These are the activations of a small neural network, seen along a few directions. Each row is one input.
Each table varies a few parts of the input and shows all the possible inputs, shuffled.
A made-up example of a description, with smaller parts first: line(6) and (point or ring(9) or (values(3) and ring(8))).
Shared parts are said once, and a part with two or three values counts as separate values.

Other details of the inputs vary at random and push rows far along three fixed directions, the same in every table; ignore that.

A family of inputs:
R1: [-17  -7  45 -29  -5 -29   8 -29  14 -19   0 -33  -5 -17]
R2: [-10  12  47  -8 -33 -32  38  15 -21  21 -31  13  -1   2]
R3: [-30 -13  55  -4   0 -14  -8 -18   6 -42  -9 -19   5 -18]
R4: [  5 -16 -31   9 -29 -32  15 -23 -33  24   6   6  13  -1]
R5: [ 14  -4 -25   8  15  47  16  34  28  18 -27   6 -18  -7]
R6: [-27  23  46 -27  24 -31 -12   2   2 -31  -1 -18  -2 -10]
R7: [ 38  20 -13  13  12  40   9  15  16  28  -4  13 -24   0]
R8: [-33 -15 -33   6  40 -30 -37 -31 -11 -31  30 -22  14  -2]
R9: [-13  -4 -85   7 -13  -8  -3 -25 -31  13  19   6  39  13]
R10: [ -5  26  -8  -5  31  40 -22  12  47   0  29 -18  -5  -3]
R11: [ 54 -14 -10  -2   4  35  26  36  31  11  13  22   4  43]
R12: [ 18  -4 -20  20   5  34  29  44   9  26 -22   4 -32  13]
R13: [ -3  -2  23  -8  -1   5 -14 -25   9 -30  35 -50  -5 -11]
R14: [ 56 -12 -12 -10  10  36  29  32  29   2 -11  36  15  32]
R15: [-37 -24 -25  19   2 -22 -39 -48   3 -32  36 -22  27  -5]
R16: [-30  -5  48  -1  26 -32  -8  -1  -5 -26   9 -24 -25  -1]
R17: [-34 -20 -29  14  13 -14 -35 -48 -10 -41  27 -29  32  -2]
R18: [-12  -3 -50  12 -30 -31  10  -7 -43  25  17   9  19  20]
R19: [ -4   9 -69  29  -9 -38 -24  -4 -41  32  25  33  28  13]
R20: [ 12 -10 -49   8 -16 -47   4  -3 -41  21   3  -4  -1   1]
R21: [-14  15 -10 -17  17  56  -7  -7  60  -4  28 -45   3   3]
R22: [ 21   4  -7  14   8  58   3  15   4  10 -28  40 -16  12]
R23: [ -8  -6  30  -4  -3 -38  34  26 -21  -2 -61  15 -16 -10]
R24: [-27  14  66 -20   6 -23 -29  -7  -1 -17  12 -20   1   2]
R25: [ 11  -9 -30  15  -7  53  34  15  11  24 -24  25  -7   3]
R26: [ 34   4 -18   5 -17  43  40  11   3  29  -8   3 -24   8]
R27: [ -6   4 -39  28 -36 -23  -7  -8 -43   8  20  17  27  14]
R28: [ -8   6 -23   3 -16 -24 -27  -8 -40   9   2  40  27   3]
R29: [ 39  12  -8  18 -25  49  17   2  19  16 -16  21  -8  -7]
R30: [ -1  18  52  -3 -24 -30   7  20 -40  10 -21  30 -13  12]
R31: [  9 -11 -33  16 -30 -25  -5 -28 -35   1   1  22  26 -16]
R32: [ 13  16 -14  -6 -15  53  34  26  17  29 -19  19   2   1]
R33: [ 21   1  -1  24   0  51   1  18   9  27 -15  34 -21  16]
R34: [-13 -14  -6   5  19  52   3  -5  44  -2  21 -39 -12   7]
R35: [  3   4 -34  -9  35   6 -29 -25   7 -17  32 -27   7  -9]
R36: [ -5  16  49  -1 -37 -24  19  12 -25  -7 -36  29  10 -14]
R37: [-29  14  60 -26   2 -23 -30 -11   7 -22   7  -9  -4  -4]
R38: [ -4  22 -11  -6  20  67 -20  -8  42 -27  25 -40  13   2]
R39: [ -7   0  51  13  -3 -38  22  23 -22   9 -34  34 -24  -3]
R40: [-11 -11  46   4 -24 -29  46  13 -28  10 -34  11 -23   9]
R41: [ -8   8 -22  20 -38 -28  -8 -10 -25   7   5  25  30   0]
R42: [ 36   5 -23   5   1  35  21  27  21  33 -15  -7 -23  -4]
R43: [-31 -11  61   3  -4 -16  -6 -18  10 -33   1 -26  -3  -7]
R44: [ 17  -4 -23  16   1  32  21  34  29  26 -32  18 -24   0]
R45: [ -7  15 -22 -19  29  44 -13  19  46  -2  14 -39   1 -10]
R46: [-11  -3  34 -36  17 -35   2  -5   2 -29 -15 -46 -12 -26]
R47: [ 31   3 -19  -4 -14  49  36   9  12  25 -21  14  -9  -8]
R48: [ 10  10  41   9   4  10  25  35  14  14 -39  39 -33  -3]
R49: [ 14  -5 -18  10  -3  51  40  16   9  15 -32  15 -12  10]
R50: [-11 -12 -74  11  31 -16 -52 -40 -13 -12  78 -42  13   1]
R51: [ 27 -21  -7 -27  37  49 -11   8  68 -27  40 -19  24  21]
R52: [-11 -17 -52  27   9 -32 -17  -9 -36  11   4  38  19  -5]
R53: [ 16   5  -4  -9  19  50 -33 -23  39  -4  26 -16 -11  -3]
R54: [-10  -1  56 -28   8 -16 -24 -24  -6 -27   1 -13  -3 -22]
R55: [  8  -9 -17  13  -3  50  27   7  30  22 -14  10 -13   7]
R56: [-31 -16  45 -11  17 -37  -1   8  14 -19  -9 -39 -16 -10]
R57: [-11 -10 -41  -9  18 -17 -55 -55 -23 -26  37 -18  25  -2]
R58: [ -6  -5  47 -19   7 -21 -23 -21 -15 -23  22 -29 -15  -3]
R59: [ 12  12  44  -6 -11 -45  20   7 -16   8 -31  30 -20 -20]
R60: [  9   0  35 -19 -24 -28  47  -6 -28   1 -46  13  -7 -13]
R61: [-11 -17 -20  22 -11 -28 -25 -22 -29   9  -2  39  11  10]
R62: [ 35 -40 -88  23 -11 -43 -10 -15 -20  21  38  44  58  44]
R63: [ -5  27  -8  -4  39  48 -24  14  37  -8  45 -41 -14  11]
R64: [-11  -5  28 -27   6 -38  -4  -5  16 -15  -4 -38  -9 -26]
R65: [ 17   5  55  -3 -23 -31   9  -1 -31  13 -29  32 -16  -6]
R66: [ -7   8 -26  25 -35 -26  -7 -12 -33  11   9  18  28   8]
R67: [ -5  23  35  -8  -8 -33  16  27 -23  11 -32  40  -3 -14]
R68: [-27  17  54 -31  13 -17 -23 -11  -5 -31  -2 -11   3  -1]
R69: [ 14  12  44  -9  -6 -33  21  13 -27   4 -38  35 -15 -27]
R70: [-13  -7  35 -34  13 -36  -4  -2   5 -26 -10 -41  -7 -33]
R71: [ 20  24 -24  -6   1  42  27  46  16  23 -31   9  -7   2]
R72: [ -6  -6   1   9  29  56 -28  -1  23  -9  30 -20 -22  19]
R73: [ 11   3  50  -1  -4  30  16  27   0   7 -45  44 -26  -3]
R74: [ 23 -36 -36   1 -11 -53  -2  -7  -7   4  21  42  47  29]
R75: [ -8  14 -18 -12  29  45 -16  19  51   2  28 -55  -6   2]
R76: [-30   7  39 -25   7 -40  -1  17   1 -15   7 -49  -9  -3]
R77: [ 19 -12 -73  40 -37 -18 -13 -36 -40  21  23  22  32   5]
R78: [ 17  10  -5  -4  11  63  -7 -18  35 -27  12 -34   1 -10]
R79: [-29   9  27 -26   4 -34  -6  11  19  -9  -4 -30  -2 -14]
R80: [ -8 -19 -36  42 -26 -22  -4 -11 -42   2  11  16  15  14]
Each input here is: line(5) and (point or (values(3) and ring(5))).
Q: Changing only the line(5) part turns R10 into R6. The same change can be made to R55. Which row results?
A: R49
Q: Changing only the line(5) part turns R77 into R29. The same change can be made to R75. Which row results?
A: R79
Q: Changing only the line(5) part turns R24 into R68. The same change can be made to R42. Which row results?
A: R46
Q: Which other rows does R32 become when the values(3) part takes its other values? List them by row number.
A: R25, R47
Q: A walk changes only the line(5) part. It starts at R11 and steps to R62. List the rest of the walk in order.
A: R74, R51, R14
Q: Which other rows does R40 become when the ring(5) part takes its other values? List them by row number.
A: R12, R16, R72, R80
Q: Which other rows does R60 become when the line(5) part takes its other values? List them by row number.
A: R1, R4, R26, R47
Q: A walk changes only the ring(5) part. It starts at R58 and steps to R50. List the rest of the walk in order.
A: R20, R26, R13
Q: Which other rows does R5 become when the values(3) part takes its other values? List them by row number.
A: R45, R70

A family of inputs:
R81: [-22  -7  68  -3 -27 -46  14 -14 -24 -20 -31  16   4 -11]
R82: [-26   9 -28   3   5 -15 -34 -20  -5   3  28 -16   8 -15]
R83: [-19 -18   0   7   9 -29 -38 -21 -15 -17  40 -11  12   9]
R84: [ 11  11  14   6 -43 -42  26   2 -48  27 -40  33  -1 -20]
R85: [ 12   6 -50   1  27  32 -24   4  28  -1  30  -4  12   9]
R86: [ 10   9   8   3  22  52  21  35  35  15 -12 -13 -34   7]
R87: [ 14 -16 -40  11  14   3  -3  17  -2  15  -3  14   1   4]
R88: [-34  -9  34 -26  19 -32 -27 -48  -4 -50  18 -46   7 -26]
R89: [-15  -3  64 -23  16   2  27   5  33 -25  -9 -51 -27  -9]
R90: [ 12   7  32 -30  27  40   6   7  51 -19   0 -29  -3  -4]
R91: [ 10   8 -21 -10  27  44 -27   2  38  -1  42 -19   6  19]
R92: [  4   8 -40  16  -2   9 -11  -7 -23  13  -7  30  -1   0]
R93: [-26 -36   6 -15   3 -75 -12 -27 -17 -26   4 -22  19  -9]
R94: [  1   8  10   4 -29 -28  30  10 -22   7 -23   0  -2  -5]
R95: [ 32  -1 -60  10 -16  15  -5  -3  -3  14  27  22  27  20]
R96: [ 28  -2  26  15 -44  -5  44  18 -32  30 -43  64  -8  17]
R97: [ 13  32  44  -8   2  60  37  53  32  19 -33  -6 -40  -1]
R98: [ -5  -5 -66  39 -10  15 -23 -13 -20  17  14  38  19  16]
Q: Changing only one part turns R93 into R94. The same change can be made to R87. Which row results?
A: R97
Q: What do these inputs look like to the network?
A: values(2) and ring(9)
Q: Which other rows does R84 become when the values(2) part takes its other values? List them by row number.
A: R82
